[ 14 -51 -24  29 -12  39 -20  32  40 -26  -4  24 -23  49 -47 -16 -47 -14
 -43 -13 -13  52  47 -21   3  15 -49  -9  50 -43  46 -21  10 -22  51 -51
 -41  22 -47 -32  49  27  16 -37   6  32] : z_726
[ 43  25  38  41  27  -5  40 -19 -37 -36  25 -39  37   1  -2 -29  34  16
  50 -13  44  -3  33 -25 -40  43  22 -40  40 -48 -46 -35 -40  -4 -20 -31
  48 -50 -41 -36 -27  15  28  15 -18  48] : z_972
[-39  14 -20 -21 -36 -11 -51 -19  36 -51  -9 -18 -47  19  -6  31 -44  14
 -18  15 -26  44 -18  33  37 -35 -28 -28  10 -30  -8 -14  44 -51  50  18
   9 -33 -30  37  16  15   0  40  17  34] : z_278
[ 25  37 -40  50 -19  -4 -48 -20  16  44  -3  25 -35  15  22  -2 -25  48
 -39  28 -36 -46  41 -41  43 -18   1 -31  -5  27  40 -37  38 -27 -40 -50
  48 -29  40 -13  43 -39 -36  33  34  15] : z_617
[  7  24  20  45  20 -26 -43  32  33 -49 -35  26  32 -44  50 -14   6  -1
 -17  17 -26   4  46 -40  34 -47 -44 -45  -9 -32 -14  37 -37   8  36   8
  35 -27  -8 -30  46 -35  46  34 -25 -52] : z_367
[ 16 -49   1  12  -6 -22  23  39  20  43  45  15 -38 -44  36  38 -39 -13
  -4  -5  48 -18  51  -5  -4 -51 -20 -10  38  32  44 -24  37 -48 -44  -6
 -31 -16 -28  30 -33 -15  46 -16  29  13] : z_354
perm: [ 43  -2  15  22  48 -19  -3 -18  27  38 -13  16 -40  25  34 -50 -36  -5
  48  41  44  37  50   1 -36  40  28 -39 -37  43 -40 -31 -27 -29 -40 -41
 -46  -4  33 -20  40 -25 -48  25 -35  15]	z_972
perm: [ 48 -18  15  28  15 -27 -36 -41 -50  48 -31 -20  -4 -40 -35 -46 -48  40
 -40  22  43 -40 -25  33  -3  44 -13  50  16  34 -29  -2   1  37 -39  25
 -36 -37 -19  40  -5  27  41  38  25  43]	z_972
perm: [ 43 -39 -36  33  34  15  25  37 -40  50 -19  -4 -48 -20  16  44  -3  25
 -35  15  22  -2 -25  48 -39  28 -36 -46  41 -41  43 -18   1 -31  -5  27
  40 -37  38 -27 -40 -50  48 -29  40 -13]	z_617

[  6   4  11  -2   7  -9 -27 -15  -2   1  -5  -8   4 -19   2   6  17   6
   6   3   4   1  -3 -10 -18   0 -14 -16  -5   6] = z_421
[-2 -7 13 19  3 20 15 10  7  4 20  1 16  1 25  6 -1 -1  8 14  2 -4  8  5
  8 17  7 18  1  1] = z_367
[-19   6  -2 -12 -15 -28  -6  18  -7   8 -14  -9  16   6  -2 -10 -12 -20
   3   8 -18 -10  -5  -4 -10 -14  12  -2   9   2] = z_632
[-1 -3  8 14  2 15 16 10  7  4 14  4 11  6 16  6 -2  0  7  9  2 -1  7  7
  9 12  8 14  3  2] = z_617
[-16   1 -22  -7  -9   1  41  10   0   1 -16   6 -15  26 -11   7 -15   4
  -4  -8  -2   3   0  15  24 -15  20  11  12   6] = z_368
[ -1  -4  14  16  -4  18  -9  10  14   2   7   7  16  -6  17  14  -5 -10
  18   5  -6  -7   1  14 -10  22   2  -8 -16   5] = z_354
[ 18   9   2 -12  12 -20 -28 -14 -10  -2   2  -4  -5 -10 -14 -18  16   6
 -12  -2   8   8  -2 -19 -10  -9 -15  -7   6  -6] = z_819
[-7 -3 -1  9 -2 13 26 12  5  3  6  4  4 13 10  7 -7  1  3  5  0 -1  5 10
 15  6 13 15  5  3] = z_972
[ -2   4 -16 -12  -1 -11  13  -1  -7  -1  -9   1 -15  12 -17  -9  -4   4
 -12  -8   2   6  -2  -2  11 -17   5   5  11  -3] = z_278
[  4  -2  12  10  -4  11 -22   7  12   0   6   8  14  -8   8   7  -3 -12
  14   1  -6  -5   0  11 -15  19  -4 -14 -18   0] = z_57
[  0  -3  14  12  -5  13 -19   5  12   1   3   5  15 -11  12  13  -2 -10
  17   3  -6  -6   0  11 -15  19  -3 -14 -18   4] = z_375
[ -1  -4  14  16  -4  18  -9  10  14   2   7   7  16  -6  17 -20  -5 -10
  18   5  -6  -7   1  14 -10  22   2  -8 -16   5] = z_726
perm: [  5  -6  -7   1  14 -10  22   2  -8 -16   5  -1  -4  14  16  -4  18  -9
  10  14   2   7   7  16  -6  17  14  -5 -10  18]	z_354
perm: [-28 -20 -19 -18 -15 -14 -14 -12 -12 -10 -10 -10  -9  -7  -6  -5  -4  -2
  -2  -2   2   2   6   6   8   8   9  12  16  18]	z_819
perm: [  5 -16  -8   2  22 -10  14   1  -7  -6   5  18 -10  -5 -20  17  -6  16
   7   7   2  14  10  -9  18  -4  16  14  -4  -1]	z_726

[-11  15   4   0  -2 -49  -2  -7  -6   3  -5   9  -3  -8 -10] = z_819
[  1   2 -16   5  -7   0  -8  -3  16   6  12  -2  10  -3  -1] = z_368
[-11  15  -7 -49  -3  -3  -6   0   4  -2   9   3  -8  -5 -11] = z_375
[  4 -10  -2   9   0  15   3  -3  -8  -3 -49  -5 -11  -7  -6] = z_354
perm: [-16  -8  -7  -3  -3  -2  -1   0   1   2   5   6  10  12  16]	z_368
perm: [-49 -11 -10  -8  -7  -6  -5  -3  -3  -2   0   3   4   9  15]	z_354
perm: [-11  -5  -8   3   9  -2   4   0  -6  -3  -3 -49  -7  15 -11]	z_375
perm: [  9   3  -8  -5 -11 -11  15  -7 -49  -3  -3  -6   0   4  -2]	z_375
perm: [ -1  -3  10  -2  12   6  16  -3  -8   0  -7   5 -16   2   1]	z_368
perm: [ -6  -7 -11  -5 -49  -3  -8  -3   3  15   0   9  -2 -10   4]	z_354
perm: [ -3  -6   9  -5 -10   0 -49   3 -11  -8  15  -2   4  -3  -7]	z_354

